Here are a small network's activations along a few directions, averaged over the inputs that share one value of a field.
Values that are neighbours, or in one group, have similar rows; names and order tell nothing.
In the rows, zero is written as 500.
Random noise pushes rows far along 12 fixed directions. That doesn't count. These rows show it; they differ only by the noise:
[479 453 774 345 455 382 508 538 449 344 510 362 456 738 740 228 411 476
 573 554 519 389 500 628 526]
[226 854 425 603 449 568 705 550 445 668 340 526 299 577 536 499 598 433
 513 573 612 610 609 388 511]
[579  92 879 954 479 493 369 728 374 296 427 449 662 654 432 582 432 363
 659 502 624 443 564 503 484]
[463 418 499 537 470 738 800 742 651 699 441 462 185 497 507 819 730 386
 385 314 241 473 326 675 484]
[771 417 489 289 504 699 798 378 447 518 560 421 579 500 655 432 306 413
 411 762 333 635 471 833 493]
[633 710 417 328 397 809 601 469 595 579 439 532 167 506 351 562 839 485
 498 537 668 397 446 589 892]
[617 286 566 760 451 416 379 384 268 575 604 198 629 670 586 518 384 420
 610 421 531 329 579 601 724]
[488 187 454 689 289 528 567 630 589 556 345 227 392 359 500 826 409 556
 458 332 343 303 277 568 516]
[276 347 572 494 592 363 516 592 557 481 556 546 530 524 740 445 304 415
 385 451 271 428 612 549 217]
[657 425 341 306 472 430 551 367 518 738 592 511 515 438 509 559 407 569
 360 487 309 540 368 592 594]
[603 501 585 597 530 355 333 372 792 627 574 446 486 441 209 490 400 669
 535 194 536 346 415 453 471]
[541 474 685 691 406 423 546 754 457 554 339 613 294 685 266 611 654 441
 532 327 609 495 402 413 675]
[649 424 356 749 523 488 741 421 620 755 497 395 524 354 303 727 186 479
 356 244 254 523 449 623 319]
[617 479 455 462 334 637 701 679 622 330 228 571 324 315 374 694 533 538
 395 456 483 549 351 526 449]


Values of W:
w4: [407 347 578 501 592 581 384 527 763 641 704 373 392 514 580 637 710 524
 504 209 317 251 433 631 500]
w10: [609 292 516 485 570 550 450 575 531 875 613 766 447 568 179 672 651 529
 494 677 512 602 300 409 728]
w1: [276 544 421 467 547 626 423 577 764 732 561 511 403 372 399 672 795 616
 534 524 453 486 260 380 450]
w9: [394 515 480 719 580 553 398 627 425 469 523 628 551 508 510 629 790 366
 512 343 496 564 618 371 465]
w3: [224 707 399 656 553 674 704 656 570 635 449 625 113 537 351 691 699 308
 443 235 491 346 661 458 554]
w12: [486 321 589 519 579 485 404 497 616 484 548 568 388 531 308 409 292 468
 485 563 567 174 568 515 615]
w7: [201 287 471 512 275 694 516 770 491 112 228 343 444 240 806 792 619 544
 537 567 453 415 421 427 295]
w11: [378 438 557 524 435 651 472 720 643 225 334 550 230 410 323 556 556 465
 507 433 608 191 462 440 550]
w2: [478 544 336 576 439 509 376 414 471 475 476 429 548 369 552 622 636 570
 545 417 551 505 568 440 520]
w5: [590 481 490 338 416 473 470 538 333 349 463 325 506 545 604 428 585 528
 526 557 522 470 347 526 646]
w13: [501 378 227 622 510 495 202 298 427 283 542 405 792 273 577 461 306 492
 494 638 614 300 744 464 512]
w14: [559 664 621 392 599 410 348 516 610 330 626 441 410 660 475 296 700 520
 543 241 563 345 536 556 514]
w8: [231 658 517 615 562 339 562 463 511 759 527 465 467 599 383 437 373 547
 583 437 499 487 410 367 418]
w6: [736 153 405 618 615 780 503 478 496 471 665 531 784 306 536 734 489 357
 418 597 277 574 538 701 430]
A value of W combines one of 7 hidden first parts with one of 2 second parts; all combinations occur once.
Question: Changing only the second part turns w7 into w3. w2 has the same second part as w7; what does that change turn w2 into?
Answer: w4
Question: Changing only the second part turns w13 into w14. w5 has the same second part as w13; what does that change turn w5 into?
Answer: w1
Question: Changing only the second part turns w10 into w12. w9 has the same second part as w10; what does that change turn w9 into?
Answer: w6

Values of Y:
y2: [255 261 543 980 381 793 667 704 639 787 261 316 348 467 372 845 427 487
 557 687 578 420 413 463 485]
y13: [440 677 395 515 469 196 493 608 323 453 454 693 415 569 557 512 674 421
 327 197 455 580 595 339 519]
y8: [709 319 688 860 542 625 585 549 396 529 488 221 765 515 297 698 468 504
 713 618 536 805 305 529 345]
y7: [431 258 536 447 583 510 384 561 690 562 611 843 448 377 309 613 517 482
 390 467 452 365 541 408 516]
y1: [576 574 279 465 425 422 427 482 379 524 412 465 480 475 569 610 605 530
 435 394 517 530 527 469 620]
y11: [406 345 725 700 466 285 367 680 294 493 548 382 684 626 659 573 689 576
 704 344 415 726 267 335 380]
y6: [665 546 596 690 489 456 312 515 416 514 471 517 539 653 207 430 629 534
 637 521 765 471 447 403 802]
y4: [458 526 466 496 364 650 541 628 413 500 320 641 584 400 489 618 747 546
 541 840 567 792 302 379 596]
y10: [606 431 534 595 506 743 600 444 792 714 570 444 426 431 220 530 385 494
 490 716 560 344 441 625 588]
y12: [520 528 494 405 567 516 336 473 503 419 525 543 416 498 469 484 682 534
 570 399 557 426 494 483 597]
y5: [433 531 224 501 474 613 521 338 501 660 553 405 539 306 659 760 572 516
 458 431 365 508 593 496 481]
y14: [626 355 524 820 619 663 685 623 583 497 482 573 418 443 206 722 355 313
 418 260 444 452 627 567 324]
y9: [419 656 354 305 482 795 618 379 347 585 534 477 457 514 728 466 628 414
 529 756 495 551 547 606 647]
y3: [669 326 588 483 453 450 510 465 672 649 498 616 631 437 306 482 244 608
 462 640 457 575 365 565 490]
A value of Y combines one of 7 hidden first parts with one of 2 second parts; all combinations occur once.
Question: Changing only the second part turns y12 into y9. y6 has the same second part as y12; what does that change turn y6 into?
Answer: y4
Question: Changing only the second part turns y8 into y11. y10 has the same second part as y8; what does that change turn y10 into?
Answer: y13
Question: Changing only the second part turns y7 into y14. y3 has the same second part as y7; what does that change turn y3 into?
Answer: y1
